Here are a small network's activations along a few directions, averaged over the inputs that share one value of a field.
Related values have similar rows: they may be neighbours, one step apart, or belong to one group.

Other fields vary at random and push rows far along one fixed direction, the same in every table; ignore that.

Values of F:
f7: [ -5 -12  -3  16   3   2  12  10  -4  -2  -6 -13  12 -11  -8   2  10  14]
f2: [-20 -13  -9   2  12   9 -18 -12 -25   3 -28 -25  15  -3  -4  -8  30  36]
f4: [ 16  17  14  12  -2  -2  13  16  21 -10   8  16  -2   4  -5   6 -19 -23]
f5: [-18   0  -4   5  14  12   3  -4  -7  -3 -22 -17  20 -13 -20  -4  28  28]
f3: [ 15  13   4 -24 -14  -4 -11 -12   7   4  26  24 -24  20  18   0 -30 -30]
f8: [-31 -12 -17  -5  17  15 -19 -16 -35   2 -36 -30  21 -12  -8 -15  49  45]
f6: [ 12   4   4   2  -9  -8  11  10  17  -3  17  16 -10   2   4   6 -22 -24]
f1: [ 31   2  10  -8 -21 -24   9   8  27   8  43  29 -31  14  22  13 -47 -46]
The values of F form a line.
Q: List every value one step from f5, in the order listed.
A: f4, f6
Q: List every value one step from f2, in the order listed.
A: f8, f1

Values of Z:
z1: [  2   2   4 -26 -15   3   5 -18  -7  24  27   1  -6   4   8   5  -9  -7]
z10: [ 18 -16   2  -9 -28 -22  16   2  18  20  45  25 -28  11  27  21 -54 -47]
z6: [ 14  28   7 -19  -4   7  -9 -10  10 -13  19  25 -20  21   5  -4 -25 -23]
z4: [  7   9  18  13  11  -8  11   9  21   7  -5   1  10  -3 -13   7   5  -5]
z9: [-30 -26 -20  17  18  12 -21  -2 -45  -8 -51 -39  22 -15  -3 -14  49  50]
z7: [ -2  -1 -10 -12   7  -6 -26 -10  -8  -5  -8   3 -12   9  13 -12   9   5]
z3: [  6  28   2  -2 -20  17  20  13  12 -15  20  33   2   4  -4  -1 -27 -39]
z5: [-24  -1   4  -2  29   3 -14 -17  -3  14 -42 -30  24 -16 -25  -2  49  43]
z8: [ 21  -5   3  11   2 -16  26  21  14  -9  20  -2 -11 -14  -1   8  -4  -1]
z2: [-11 -17 -10  29   0  10  -7  13 -12 -15 -25 -16  19   0  -8  -7   7  23]
A value of Z combines one of 2 hidden first parts with one of 5 second parts; all combinations occur once.
Q: z3 and z2 share the first part; z3 and z4 share the second. Which value has the first part of z4 and the second part of z2?
A: z8
Q: z5 and z1 share the first part; z5 and z6 share the second. Which value has the first part of z6 and the second part of z1?
A: z7
